These are the activations of a small neural network, seen along a few directions. Each row is one input.
In each table, some parts of the input vary, and every possible input appears once, in random order.
Descriptions start from the smaller parts, as in this example, which fits no table here: values(2) and (point or line(11) or (line(4) and ring(8))).
Shared parts are said once, and a part with two or three values counts as separate values.
In the rows, zero is written as 128.

Other details of the inputs vary at random and push rows far along two fixed directions, the same in every table; ignore that.

A family of inputs:
r1: [122 114  88 196 135 141 132  88 155  94 102 155 110 192 105 147]
r2: [102 157  60 225 113 144 179  77 154  84  80 151 113 210  91 143]
r3: [137 149 123 119 134  84 121 141  74  96 160 133 103 136 111 130]
r4: [120 119  99 169 116 148 119 103 171 109 111 155 115 169 119 137]
r5: [153 131 149  93 125  68  87 164  55  93 197 128  84 115 131 124]
r6: [115 143 100 151 135 108 124 125  97  92 137 140 105 141 120 137]
r7: [136  93 178  85 123 154 119 153 150 187 127  96 163  74 164 109]
r8: [120 110 142 117 142 164 145 125 157 173  95 108 165 102 147 126]
r9: [105 137 111 148 124 172 160 106 182 156  79 124 158 131 133 128]
r10: [120 135 135 106 126 159 145 124 165 167 101 119 164 101 137 121]
r11: [143 152 138  84 120  66  92 167  58  92 197 139  90 108 126 124]
r12: [144 104 136 111 127  85  54 157  83  83 196 153  76 122 137 131]
r13: [154  94 196  63 131 144 122 155 141 195 134  89 165  74 159 110]
r14: [112 136  82 209 132 140 172  86 137  98  85 137 122 193  98 143]
r15: [139 144 126 122 139  82 123 139  70  94 158 132 105 138 110 134]
r16: [127 129 132 145 122 167 170 101 181 164  80 112 159 147 122 124]
r17: [130 115 155  93 145 149 136 135 142 174 111 107 168  85 144 121]
r18: [139 119 176  66 127 147 134 149 151 190 123 100 173  79 148 112]
r19: [144 110 135 110 120  85  53 158  89  80 197 157  73 120 138 132]
r20: [106 146  93 164 131 142 148 107 139 115 102 137 128 150 119 136]
r21: [109 155  83 178 142 134 165  92 132 103  92 141 129 168  96 141]
r22: [145 112 180  72 115 152 126 148 162 192 129  99 161  82 157 108]
r23: [128 156 108 121 130  77 102 144  62  73 174 149  87 124 114 135]
r24: [123 111 145 126 117 162 142 127 165 167 103 110 156 112 145 119]
Each input here is: line(4) and (point or ring(5)).
Question: The inputs of r20 and r6 match in every part but the line(4) part. If r23 is changed in the same way as r20 into r6, which row does it become?
Answer: r21
Question: List by row number the other rows that have the line(4) part in common with r13.
Answer: r1, r8, r14, r15, r17
Question: Change only the line(4) part in r4. List by row number the other rows that result.
Answer: r1, r12, r19

A family of inputs:
r25: [130 133 120 158 136 151 167  90 156 138  88 119 143 162 106 131]
r26: [ 96 148 101 160 141 153 172 105 144 139  84 117 153 134 125 133]
r27: [147  79 185 111 124 178 158 127 192 210  90  86 191 113 143 111]
r28: [122 129 113 156 148 152 159  94 156 141  85 127 149 158 109 134]
r29: [130 116 121 113 124 101  63 145 115  89 176 159  89 124 136 135]
r30: [125 129  95 141 119  89  64 139  90  58 177 175  66 152 115 141]
r31: [131 149 148  63 130 102 113 167  92 141 160 127 142  67 134 114]
r32: [129 182 103 122 119  69 130 140  57  71 168 148  94 130  97 131]
r33: [142 123 115 142 144  72 100 136  66  69 171 153  88 159  99 143]
r34: [130 129 120 167 124 151 169  99 153 142  92 109 142 168 111 125]
r35: [122 145 144 114 132 161 177 112 172 180  86 103 172 118 127 123]
r36: [148  81 185 101 136 178 156 119 196 209  84  96 192 107 138 116]
r37: [148 151 133 101 135  87 116 143  76 103 164 127  95 122 125 132]
r38: [122 117 111 160 113 169 135  96 190 130  98 147 132 163 124 135]
r39: [129 178 104 132 105  68 131 148  54  72 169 140  93 137 103 125]
r40: [120 113 113 172 103 167 140 104 187 135  97 138 130 171 130 127]
r41: [120 103 113 183 143 151 155  99 149 129  87 126 151 157 117 142]
r42: [114 162  77 177 148 136 176  87 134 107  82 141 125 186  98 148]
r43: [142 126 194  46 114 115 114 180 109 179 163  87 150  60 164 105]
r44: [137 115 174  91 121 180 168 128 185 215  79  79 187  98 157 112]
r45: [118 136  82 193 116 145 136  82 177  90  97 160 106 194 103 143]
r46: [143 115 131 124 105 100  76 150 114  97 182 145  80 133 142 122]
r47: [114 153 116 107 129  94 117 155  67 103 161 132 118  85 131 123]
r48: [124 156 127  97 140  88 114 150  74 106 164 134 111 113 125 129]
r49: [ 94 135  47 235 130 140 134  80 151  57  98 175  86 204 104 154]
r50: [129  89 148 101 119 132  58 164 121 128 167 138 109  79 167 121]
r51: [140  88 185  63 141 128  87 167 105 172 159  97 147  47 174 112]
r52: [138 104 177  52 143 127  97 176 101 173 155  96 143  42 177 116]
Question: The inputs of r33 and r36 match in every part but one. If r31 is changed in the same way as r33 into r36, which row does it become?
Answer: r32
Question: What do these inputs look like to the network?
Answer: line(4) and (values(2) or line(5))
Question: List by row number the other rows that have the line(4) part in common with r51.
Answer: r26, r41, r47, r49, r50, r52
Question: Change only the line(4) part in r42. List by row number the other rows that result.
Answer: r37, r44, r52
Question: Change only the values(2) part in r46. List by row number the other rows that result.
Answer: r40

A family of inputs:
r53: [119 164  89 137 119  98 101 127 109  70 158 164  75 155 120 141]
r54: [131 150 146 122 115 150 179 111 151 167  99  94 164 109 123 113]
r55: [124 155 110 103 124  80  78 155  81  80 189 158  81 122 128 128]
r56: [100 149  89 175 144 117 168 113 101 101 106 132 137 147 105 138]
r57: [120 145  93 166 123 144 158 107 142 120  91 137 127 167 112 136]
r58: [ 97 151 100 169 150 158 191  91 137 142  69 107 161 126 119 132]
r59: [168 111 216  15 152  91  99 179  67 180 185  72 143  33 164 105]
r60: [135 143 110 154 132 103 130 116 105  89 139 133  86 183 114 143]
r61: [138 140 142 104 139 143 165 121 126 165  96  97 160  92 131 123]
r62: [103 116 131 130 144 163 152 128 150 169  89 111 174 109 140 127]
r63: [121 138 115 117 125  73  71 169  45  66 197 145  64 113 149 134]
r64: [111 131 143 113 134 206 196  98 230 219  46 108 224 102 126 119]
r65: [114  54 136 156 131 184  85 118 199 152 106 135 142 115 164 130]
r66: [154 104 212  23  96 122  79 196 127 192 187  95 145  42 180  91]
r67: [145 141 137 119 148  76 138 138  67 104 157 120 117 140 103 133]
r68: [116  98  85 189 122 154  86  90 193  88 115 180 100 177 118 146]
r69: [102 115 130 131 134 172 145 128 168 174  92 109 167 107 154 119]
r70: [156  80 125 130 120  85  26 156  80  57 204 173  50 129 139 139]
r71: [133 178  93 161 107  47 135 135  42  40 180 153  73 173  78 134]
r72: [161  86 223  15 147 112  88 192  98 196 176  86 161  46 169 106]
r73: [127 167  92 166 109  72 132 128  68  55 161 155  80 183  85 135]
r74: [130 149  98 148 134 106 139 126  86  91 125 145 111 157 101 141]
r75: [123 137 105 159 120 169 166 100 174 142  74 128 137 160 127 137]
r76: [129 156 106 156  95 108 131 123 121  87 145 142  86 171 118 129]
r77: [109 167 102 144 140 155 180  86 159 142  78 125 156 129 107 131]
r78: [137  77 111 194 136 139  99  92 161  92 124 156  95 195 117 145]
r79: [124 146 106 158 135 151 194 101 148 143  68 122 166 149  99 135]
r80: [134  65 148 161  97 199 114 102 237 168  94 135 153 144 146 119]
r81: [134 115 150 121 139 155 152 119 165 174 100 104 159 140 134 122]
r82: [144 112 196   5 131 109  62 196 103 172 190 118 146  27 169 108]
Question: The inputs of r60 and r63 match in every part but one. If r78 is changed in the same way as r60 into r63, which row does it become?
Answer: r65
Question: What do these inputs look like to the network?
Answer: values(5) and (point or line(5))
Question: List by row number the other rows that have the values(5) part in common with r53.
Answer: r55, r64, r68, r77, r82
Question: Change only the values(5) part in r67. List by row number the other rows that result.
Answer: r56, r64, r71, r79
